Each row has a name. Each question is about the rows just above it.

Z_247: [ 95 124 149 110 131  93 180 106]
Z_856: [150  90 149 109  55 116 127 104]
Z_736: [150  91 149 110  55 185  79 133]
After [149 110  55], its row goes on with -> [185  79 133]
The rest of the row after [150  91]: -> [149 110  55 185  79 133]
Go on from [149 109] to the end of its row. -> [ 55 116 127 104]

Z_600: [147 120 151 119 115 105 129 134  98]
Z_934: [158 122 156  97 109 101 130 135  98]
Z_255: [ 66 117 112 120 115 105 159 124 186]
Z_496: [ 66 116 113 120 114 104 161 123 187]
The rest of the row after [120 115 105]: -> [159 124 186]
After [ 66 116], its row goes on with -> [113 120 114 104 161 123 187]

Z_856: [116 153 124 156 149 113 123 133 166 149 108 146 114]
Z_934: [155  99 111  99  92 138 159 101  76 132 181 129 144]
Z_611: [155  99 111  99  92 138 159 101  76 132 180 129 124]
Z_736: [174 156 110  86 168 142 148 128  81 103 100 132 112]
Z_600: [116 152 124 156 149 141 148 133 166 149 108 146 114]
Go on from [101  76 132 181 129] to the end of its row. -> [144]
Go on from [116 152 124 156] to the end of its row. -> [149 141 148 133 166 149 108 146 114]
The rest of the row after [142 148]: -> [128  81 103 100 132 112]
The rest of the row after [ 86 168 142 148]: -> [128  81 103 100 132 112]

Z_600: [147 101 156 141 120 132  64 131 156 117 108 129  77 120 111 177  86 132
  70 154 153 111 104 146 111 119 100 102 145 150  97 146 112 135 115 140
 149 140 112  86 155 153 128 151 131]
Z_934: [126 123 125 141 134 135 130 137 131 127 132 129 135 128 127 119 137 144
 118 131 127 134 131 126 126 133 137 130 139 128 117 135 142 139 124 123
 127 125 137 122 126 132 133 133 131]
Z_255: [137 109 146 123  99 138 111 151 131 134  98 115  94 139 137 134 137 129
 155 147 100 125 131 139 126 128 143 141 114 138 144 142  92 150 129 126
  98 128 112 140 138 129 128 142 126]
Z_368: [137 109 146 122 120 116 111 124 143 117 127 143 119 124 124 134 120 136
 106 144 144 120 119 136 137 133 131 119 132 132 110 128 112 134 100 118
 134 140 132 113 155 136 138 137 131]
Z_611: [131 131 115 127 127 135 130 131 124 127 127 122 127 128 127 141 120 113
 143 131 118 129 115 129 133 119 125 125 120 125 137 120 122 122 129 112
 127 125 122 140 126 132 118 128 128]
Z_496: [158 116  73 165 148 125 102 144 168 110 113  79  86 128 137 148 154 144
 155 151 100 148 119 126 144  96 143 113  95 144 110 146  72 128 139 112
  98 131 112 149 115 132  98 110 121]
Z_736: [147 109 135 141 148 125  83  98 162 114 127 122  94 112 124 119 137 145
 106 144 153 111 108 146 130 124 113 108 132 138 110 142  92 106 100 119
 134 118 142  95 138 132 118 137 140]
Z_355: [147 109 135 141 148 125  83  98 162 114 127 122  94 112 124 148 103 132
 106 147 153 111 108 146 130 124 113 108 132 138 110 142  92 106 100 119
 134 118 142  95 138 132 118 137 140]
After [137 109 146 122], its row goes on with -> [120 116 111 124 143 117 127 143 119 124 124 134 120 136 106 144 144 120
 119 136 137 133 131 119 132 132 110 128 112 134 100 118 134 140 132 113
 155 136 138 137 131]
After [119 137 144], its row goes on with -> [118 131 127 134 131 126 126 133 137 130 139 128 117 135 142 139 124 123
 127 125 137 122 126 132 133 133 131]
The rest of the row after [132 110]: -> [128 112 134 100 118 134 140 132 113 155 136 138 137 131]
Go on from [ 86 128 137] to the end of its row. -> [148 154 144 155 151 100 148 119 126 144  96 143 113  95 144 110 146  72
 128 139 112  98 131 112 149 115 132  98 110 121]
The rest of the row after [112 134]: -> [100 118 134 140 132 113 155 136 138 137 131]

Z_52: [191 112 157 139 175 160  91 119 118 108 130 177 166]
Z_255: [162  98 144 150 139 153 165 107 158 128 104 162 133]
Z_856: [192  97 140 150 139 154 165  96 130  93 104 163 133]
Z_355: [162  98 144 150 139 153 165 107 158 128 106 159 161]
Z_247: [191 112 157 147 175 160  91 119 118 108 130 177 166]
Z_368: [192  97 157 139 175 160  91 119 118 108 130 179 167]
Z_611: [192  98 144 149 139 153 140  98 142  94 104 172 117]
[191 112 157 139 175 160  91 119 118 108 130 177 166] is in which row? -> Z_52
The rest of the row after [192  98]: -> [144 149 139 153 140  98 142  94 104 172 117]
The rest of the row after [112 157 147 175]: -> [160  91 119 118 108 130 177 166]
Go on from [104 163] to the end of its row. -> [133]
The rest of the row after [144 149 139 153 140]: -> [ 98 142  94 104 172 117]

Z_611: [120 172 147 106]
Z_355: [152 179 149 125]
Z_496: [106  91 113 164]
Z_52: [104  80 107 138]
Z_600: [151 171 147 106]
Z_368: [151 177 147 129]
Z_255: [151 177 148 129]
The rest of the row after [151 171]: -> [147 106]
The rest of the row after [151 177 148]: -> [129]
After [104  80 107], its row goes on with -> [138]
After [172 147], its row goes on with -> [106]

Z_255: [108 112 129 166 175 144 139 146 172 171  65 134 130 148 108 140 130 114
 102 142 133]
Z_736: [ 93 119 117 170 179 131 111 130 176 172  66 121 130 145 118 162 143 121
 104 155 136]
Z_611: [150 123 100 127 120 124  96 110 115  89 192 136 115 122 124  80 123 101
 136 112 147]
Z_858: [147 135 165  90 101 135  90 100 151 152  98 133 115 121 146  82 120  97
 181 104 132]
Z_496: [167 139 100  92 108 132 103 112 104  89 208 121 134 112 129 141 122 167
 122 115 117]
Z_934: [120 115 116 170 179 131 156 163 156 152  65 138 123 135 107 102 124 107
 110 122 141]
Z_247: [ 87 131 105 184 161 110  93  99 136 142 118 120 137 141 122 170 134 134
 106 151 138]
Z_600: [ 85 136 104 185 169 110  90 100 152 152  98 115 134 139 122 176 143 130
 108 151 143]
Z_52: [150 123 100 127 120 124  96 110 115  89 192 113 137 115 116 150 119 160
 128 138 114]
After [ 90 100 152 152  98], its row goes on with -> [115 134 139 122 176 143 130 108 151 143]
After [117 170 179 131], its row goes on with -> [111 130 176 172  66 121 130 145 118 162 143 121 104 155 136]
Go on from [129 166 175] to the end of its row. -> [144 139 146 172 171  65 134 130 148 108 140 130 114 102 142 133]

Z_52: [123 102 168 150 143 137]
Z_496: [123 102 167 150 176 126]
Z_600: [109 125 165 172 200 113]
Z_355: [109 125 167 148 176 139]
Go on from [123 102 168] to the end of its row. -> [150 143 137]
The rest of the row after [102 167 150]: -> [176 126]
Go on from [172 200] to the end of its row. -> [113]
The rest of the row after [102 167 150 176]: -> [126]
The rest of the row after [123 102 168 150]: -> [143 137]

Z_52: [124 158 158 110 189]
Z_496: [131 158 192 116 149]
Z_736: [ 72 158 158 109 114]
Z_247: [131 158 191 116 149]
Z_355: [168 100 105  86 100]
Z_255: [124  92 191 116 148]
Go on from [131 158 191 116] to the end of its row. -> [149]
The rest of the row after [168 100]: -> [105  86 100]
The rest of the row after [158 158 109]: -> [114]
Go on from [158 191] to the end of its row. -> [116 149]
Go on from [105  86] to the end of its row. -> [100]

